Each row below holds a small network's activations on one record, seen along a few directions.
Each row is followed by the record's values for the fields Tuz, Gaf, Fub, Sok, Nuvan, Gude.
Not every record has every field; a missing one is written missing.
Other fields move the rows too, some of them a lot.
(in the rows, 500 means zero)
Strong random noise was added to every row along 7 fixed directions; ignore it. To show where, here is one row again and again, with new noise each time:
[414 378 327 491 583 627 497 564 447 299 533 533 489 450 589 372 574 585
 543 506 576 455 438 446 430 465 525 485]
[539 350 413 467 461 544 361 610 661 506 570 533 388 427 605 496 506 485
 363 457 394 614 377 464 642 524 415 538]
[383 272 293 564 282 786 579 328 493 584 551 368 619 301 427 597 598 556
 529 769 601 566 705 681 465 359 415 346]
[339 541 490 620 441 436 371 440 506 362 605 423 617 572 430 652 431 497
 392 513 566 366 563 402 539 574 488 505]
[540 621 570 353 814 424 570 726 391 258 495 633 363 609 479 347 508 538
 692 463 490 361 402 373 430 537 606 541]
[583 417 420 600 247 846 574 321 280 710 502 702 666 181 641 506 363 582
 620 545 717 737 606 515 466 411 297 548]
[546 387 523 420 531 614 475 550 365 496 425 711 487 533 568 337 565 641
 664 495 561 566 495 381 504 552 471 543]
[391 567 396 497 698 512 495 597 547 254 597 431 442 492 438 454 477 432
 430 483 496 334 398 495 440 438 585 481]
[421 741 685 509 642 311 379 538 583 408 576 445 486 695 239 620 370 360
 372 468 425 292 496 430 578 575 566 529]

[376 578 261 551 505 639 495 482 648 463 637 359 466 326 520 457 426 304
 219 471 510 456 377 702 482 356 508 447] => Tuz: b1 / Gaf: c1 / Fub: w1 / Sok: e2 / Nuvan: n2 / Gude: j2
[582 472 625 537 528 635 570 399 418 630 399 530 630 416 369 522 493 463
 514 453 549 553 604 554 447 429 440 446] => Tuz: b2 / Gaf: c2 / Fub: missing / Sok: missing / Nuvan: missing / Gude: missing
[578 565 775 487 339 461 417 384 361 769 403 715 558 671 390 508 401 595
 676 558 497 567 639 388 611 659 444 604] => Tuz: b2 / Gaf: c1 / Fub: w2 / Sok: e1 / Nuvan: missing / Gude: missing
[633 134 316 373 356 468 481 575 863 680 430 365 278 417 766 416 755 452
 334 429 303 773 305 694 637 481 488 451] => Tuz: b1 / Gaf: c2 / Fub: w1 / Sok: e1 / Nuvan: n1 / Gude: missing
[716 608 617 194 814 395 666 694 637 589 369 532 127 607 362 266 602 398
 665 546 264 508 316 679 485 414 685 502] => Tuz: b2 / Gaf: c1 / Fub: w2 / Sok: e1 / Nuvan: n1 / Gude: j1
[687 622 621 505 645 618 652 471 474 661 385 588 497 313 440 425 360 353
 506 343 476 595 414 580 393 320 503 538] => Tuz: b1 / Gaf: c2 / Fub: w1 / Sok: missing / Nuvan: missing / Gude: missing
[278 618 344 743 540 461 365 383 480 234 543 480 596 497 659 432 300 555
 416 360 642 331 282 290 334 440 629 697] => Tuz: b1 / Gaf: c1 / Fub: w1 / Sok: e1 / Nuvan: n1 / Gude: j1
[525 458 367 505 325 551 659 571 468 457 751 387 470 254 506 815 451 551
 669 817 477 551 695 608 543 466 349 412] => Tuz: b2 / Gaf: c1 / Fub: w2 / Sok: e1 / Nuvan: missing / Gude: missing
[507 587 527 421 520 409 523 528 639 556 553 385 384 584 312 558 517 379
 472 625 379 442 525 640 560 496 573 436] => Tuz: b1 / Gaf: c1 / Fub: w2 / Sok: e2 / Nuvan: missing / Gude: missing
[464 402 393 670 216 515 501 374 464 517 591 369 685 331 599 764 482 570
 461 573 579 581 673 505 507 532 348 457] => Tuz: b2 / Gaf: c2 / Fub: w2 / Sok: e1 / Nuvan: n2 / Gude: j1
[480 222 481 369 515 654 392 516 508 582 371 621 441 648 460 259 751 638
 570 549 460 588 495 483 552 522 519 459] => Tuz: b1 / Gaf: c1 / Fub: w2 / Sok: missing / Nuvan: missing / Gude: missing
[380 221 363 514 404 663 571 413 537 518 448 373 550 432 444 524 709 672
 661 772 510 517 661 574 432 380 501 382] => Tuz: b1 / Gaf: c1 / Fub: w1 / Sok: e1 / Nuvan: n1 / Gude: missing
[561 579 838 486 593 462 235 390 660 822 266 710 423 745 280 312 375 430
 385 339 301 559 326 354 618 509 591 707] => Tuz: b1 / Gaf: c1 / Fub: w1 / Sok: e1 / Nuvan: missing / Gude: missing
[506 453 454 544 229 394 447 474 635 566 638 356 506 443 573 732 476 457
 402 575 471 571 550 571 632 565 398 490] => Tuz: b1 / Gaf: c2 / Fub: w2 / Sok: e1 / Nuvan: n1 / Gude: missing
[458 441 524 415 417 463 503 494 548 530 539 391 490 596 392 545 638 471
 469 628 449 478 617 614 576 559 497 384] => Tuz: b1 / Gaf: c2 / Fub: w2 / Sok: e1 / Nuvan: n2 / Gude: missing
[514 480 722 438 485 498 560 322 413 761 235 591 559 737 257 399 632 602
 727 658 503 501 705 501 467 531 599 465] => Tuz: b1 / Gaf: c1 / Fub: w1 / Sok: e2 / Nuvan: n2 / Gude: missing
[511 386 514 549 327 675 595 311 464 707 443 443 660 379 410 585 560 473
 481 586 589 602 677 676 482 402 424 388] => Tuz: b1 / Gaf: c2 / Fub: w1 / Sok: missing / Nuvan: missing / Gude: missing
[552 499 582 393 641 673 380 496 687 759 424 591 350 525 267 274 513 333
 302 436 291 570 369 649 620 423 524 504] => Tuz: b2 / Gaf: c1 / Fub: w1 / Sok: e1 / Nuvan: n2 / Gude: missing
[440 444 503 529 714 495 537 515 449 310 396 440 568 575 453 383 621 530
 514 374 531 370 473 445 345 459 622 443] => Tuz: b1 / Gaf: c2 / Fub: w1 / Sok: missing / Nuvan: missing / Gude: missing
[418 177 553 457 477 642 333 388 569 638 308 493 582 693 338 344 770 564
 391 486 454 535 567 521 554 507 535 390] => Tuz: b1 / Gaf: c2 / Fub: missing / Sok: missing / Nuvan: missing / Gude: missing
[555 553 474 361 616 748 509 579 446 590 502 707 414 411 504 250 500 416
 471 434 532 585 390 612 538 442 449 495] => Tuz: b2 / Gaf: c1 / Fub: w1 / Sok: e2 / Nuvan: n2 / Gude: j2
[542 652 655 460 683 536 762 472 183 457 360 583 657 543 345 446 512 536
 774 513 682 361 697 499 288 454 561 409] => Tuz: b1 / Gaf: c2 / Fub: w2 / Sok: e2 / Nuvan: missing / Gude: missing
[416 401 244 585 430 731 538 445 555 462 605 344 572 234 489 581 508 436
 351 590 548 524 522 681 442 318 405 390] => Tuz: b2 / Gaf: c2 / Fub: w2 / Sok: e2 / Nuvan: n2 / Gude: j1
[382 383 641 440 557 380 309 525 466 428 391 566 527 884 375 385 687 647
 554 492 465 370 559 329 580 705 600 482] => Tuz: b1 / Gaf: c1 / Fub: missing / Sok: missing / Nuvan: missing / Gude: missing
[515 520 410 686 413 465 504 467 411 367 570 481 666 321 761 634 357 481
 389 264 656 536 450 395 446 532 411 548] => Tuz: b1 / Gaf: c2 / Fub: missing / Sok: missing / Nuvan: missing / Gude: missing
[398 517 578 527 440 393 467 422 512 530 486 432 537 667 332 601 508 546
 582 652 472 390 625 480 525 573 557 471] => Tuz: b2 / Gaf: c1 / Fub: w2 / Sok: e1 / Nuvan: missing / Gude: missing
[559 385 487 359 548 549 508 664 388 426 502 695 399 520 652 357 596 658
 700 519 497 572 462 392 544 582 470 541] => Tuz: b1 / Gaf: c1 / Fub: w1 / Sok: e1 / Nuvan: missing / Gude: missing
[439 440 444 366 419 497 397 677 503 439 658 557 386 548 565 541 518 584
 532 662 427 503 532 444 661 620 398 488] => Tuz: b1 / Gaf: c1 / Fub: w2 / Sok: e1 / Nuvan: n2 / Gude: j2
[484 461 383 582 402 638 598 449 395 469 572 492 581 316 560 559 453 548
 595 578 593 536 579 536 434 441 441 468] => Tuz: b1 / Gaf: c1 / Fub: missing / Sok: missing / Nuvan: missing / Gude: missing
[622 722 543 492 634 196 658 559 661 434 465 328 356 503 506 598 419 364
 522 464 402 421 375 556 406 421 657 555] => Tuz: b1 / Gaf: c2 / Fub: w2 / Sok: e2 / Nuvan: n1 / Gude: j1
[521 819 616 641 557 765 459 278 479 775 464 628 665 315 321 375 200 176
 146 231 601 527 424 649 489 337 425 547] => Tuz: b1 / Gaf: c1 / Fub: w1 / Sok: e2 / Nuvan: n2 / Gude: j2
[250 606 458 673 384 462 385 259 562 493 541 340 623 585 357 582 406 419
 333 534 548 364 534 495 461 464 585 519] => Tuz: b1 / Gaf: c2 / Fub: w2 / Sok: e1 / Nuvan: n2 / Gude: j2
[607 765 576 417 681 722 639 429 493 691 460 551 401 330 293 333 324 278
 479 490 464 537 380 727 374 226 566 540] => Tuz: b1 / Gaf: c2 / Fub: w1 / Sok: e1 / Nuvan: n2 / Gude: j1
[511 552 510 563 396 398 516 530 251 320 594 554 673 497 709 613 471 605
 603 384 718 466 601 351 482 676 391 521] => Tuz: b1 / Gaf: c2 / Fub: w2 / Sok: e1 / Nuvan: n1 / Gude: missing
[341 465 397 439 454 397 592 510 461 349 511 412 408 635 496 504 615 728
 848 870 500 385 591 448 383 499 657 506] => Tuz: b1 / Gaf: c1 / Fub: w2 / Sok: e1 / Nuvan: n2 / Gude: j1
[697 656 773 525 443 367 471 507 437 643 480 644 589 504 513 688 339 439
 478 346 508 610 564 370 608 615 362 594] => Tuz: b1 / Gaf: c2 / Fub: w1 / Sok: e2 / Nuvan: missing / Gude: missing
[484 381 551 453 447 312 423 541 485 446 387 612 436 720 664 431 626 699
 660 508 466 529 465 284 553 665 559 588] => Tuz: b1 / Gaf: c1 / Fub: w1 / Sok: e1 / Nuvan: n2 / Gude: j2
[682 552 520 418 695 761 589 619 398 577 457 798 368 285 564 225 349 489
 631 412 474 631 318 476 442 359 454 618] => Tuz: b1 / Gaf: c1 / Fub: missing / Sok: missing / Nuvan: missing / Gude: missing
[546 615 499 480 479 406 465 549 626 547 592 473 388 507 459 563 407 385
 426 517 403 507 434 544 587 523 511 536] => Tuz: b1 / Gaf: c1 / Fub: w2 / Sok: e2 / Nuvan: missing / Gude: missing

Here are new rows. What are their fields?
[553 528 480 568 499 522 584 432 457 508 446 508 601 390 602 501 472 434
 404 361 603 544 485 520 424 453 486 498] => Tuz: b1 / Gaf: c2 / Fub: w1 / Sok: e2 / Nuvan: n2 / Gude: missing
[585 407 104 481 343 615 675 567 646 534 663 373 317 117 873 484 479 396
 408 519 526 698 333 761 502 357 444 462] => Tuz: b1 / Gaf: c1 / Fub: w1 / Sok: e2 / Nuvan: n1 / Gude: j2
[650 172 480 575 293 671 483 430 410 729 344 689 584 330 733 473 547 724
 642 463 528 798 551 388 525 516 341 559] => Tuz: b2 / Gaf: c1 / Fub: w1 / Sok: missing / Nuvan: missing / Gude: missing
[732 530 545 231 767 587 706 752 392 506 443 667 291 467 480 264 605 505
 753 522 432 557 463 578 445 466 524 445] => Tuz: b1 / Gaf: c1 / Fub: w2 / Sok: e2 / Nuvan: missing / Gude: missing
[506 584 451 550 536 447 602 567 400 340 583 491 518 412 585 578 406 518
 595 486 554 437 502 452 429 503 508 509] => Tuz: b1 / Gaf: c1 / Fub: missing / Sok: missing / Nuvan: missing / Gude: missing
[418 449 347 608 281 588 561 352 449 514 578 457 559 345 603 591 435 579
 570 672 589 555 576 521 458 448 474 524] => Tuz: b1 / Gaf: c1 / Fub: w1 / Sok: e1 / Nuvan: n2 / Gude: missing
[688 265 577 341 528 665 441 606 627 814 342 706 321 466 477 303 593 558
 568 527 276 737 419 522 637 469 417 525] => Tuz: b2 / Gaf: c1 / Fub: w2 / Sok: e1 / Nuvan: missing / Gude: missing
[399 607 656 642 348 222 333 453 533 415 615 433 586 656 452 816 349 554
 483 545 457 394 599 277 619 681 480 602] => Tuz: b1 / Gaf: c1 / Fub: w1 / Sok: e1 / Nuvan: missing / Gude: missing
[443 667 305 533 639 675 755 573 115 181 636 610 622 299 639 398 430 540
 676 493 805 348 567 511 280 463 466 431] => Tuz: b2 / Gaf: c1 / Fub: w2 / Sok: e2 / Nuvan: n2 / Gude: j2
[275 192 251 626 398 493 486 365 675 388 459 163 571 513 454 621 721 605
 421 715 452 412 588 568 395 395 587 354] => Tuz: b2 / Gaf: c2 / Fub: w2 / Sok: e1 / Nuvan: n2 / Gude: j1
[491 140 374 630 360 630 337 398 513 540 350 612 634 431 779 383 635 657
 383 294 558 690 413 343 513 535 415 557] => Tuz: b2 / Gaf: c2 / Fub: w1 / Sok: e1 / Nuvan: n2 / Gude: missing
[556 694 724 436 718 138 487 732 471 260 539 524 400 747 427 606 465 541
 663 457 387 321 489 279 536 689 590 559] => Tuz: b1 / Gaf: c1 / Fub: missing / Sok: missing / Nuvan: missing / Gude: missing
[399 662 473 660 699 556 629 447 387 289 498 471 627 370 457 516 344 501
 571 457 610 334 482 405 263 327 577 537] => Tuz: b1 / Gaf: c1 / Fub: w1 / Sok: e1 / Nuvan: missing / Gude: missing
[391 518 315 729 242 463 596 281 539 493 596 290 625 320 597 733 394 503
 504 614 612 485 576 580 414 423 511 505] => Tuz: b1 / Gaf: c1 / Fub: w1 / Sok: e1 / Nuvan: n1 / Gude: missing
[504 391 444 440 630 676 368 616 533 483 491 689 411 459 602 228 514 512
 395 339 451 556 304 449 572 518 457 568] => Tuz: b2 / Gaf: c1 / Fub: w1 / Sok: e1 / Nuvan: missing / Gude: missing
[352 493 425 587 470 427 345 482 695 419 603 337 512 574 414 581 502 392
 240 455 428 400 451 536 584 527 525 460] => Tuz: b1 / Gaf: c1 / Fub: w2 / Sok: missing / Nuvan: missing / Gude: missing
[592 607 707 417 702 618 448 499 505 701 373 705 404 585 215 306 423 428
 549 470 375 509 431 503 518 432 554 565] => Tuz: b2 / Gaf: c1 / Fub: w2 / Sok: missing / Nuvan: missing / Gude: missing
[550 450 301 356 434 586 820 539 455 508 555 448 359 313 639 454 614 538
 751 757 539 588 542 738 419 407 542 405] => Tuz: b1 / Gaf: c1 / Fub: w1 / Sok: e1 / Nuvan: n2 / Gude: missing
[576 764 562 515 648 408 523 668 575 391 717 478 390 351 431 695 241 326
 412 453 370 439 415 492 561 468 445 567] => Tuz: b2 / Gaf: c1 / Fub: w1 / Sok: e1 / Nuvan: missing / Gude: missing
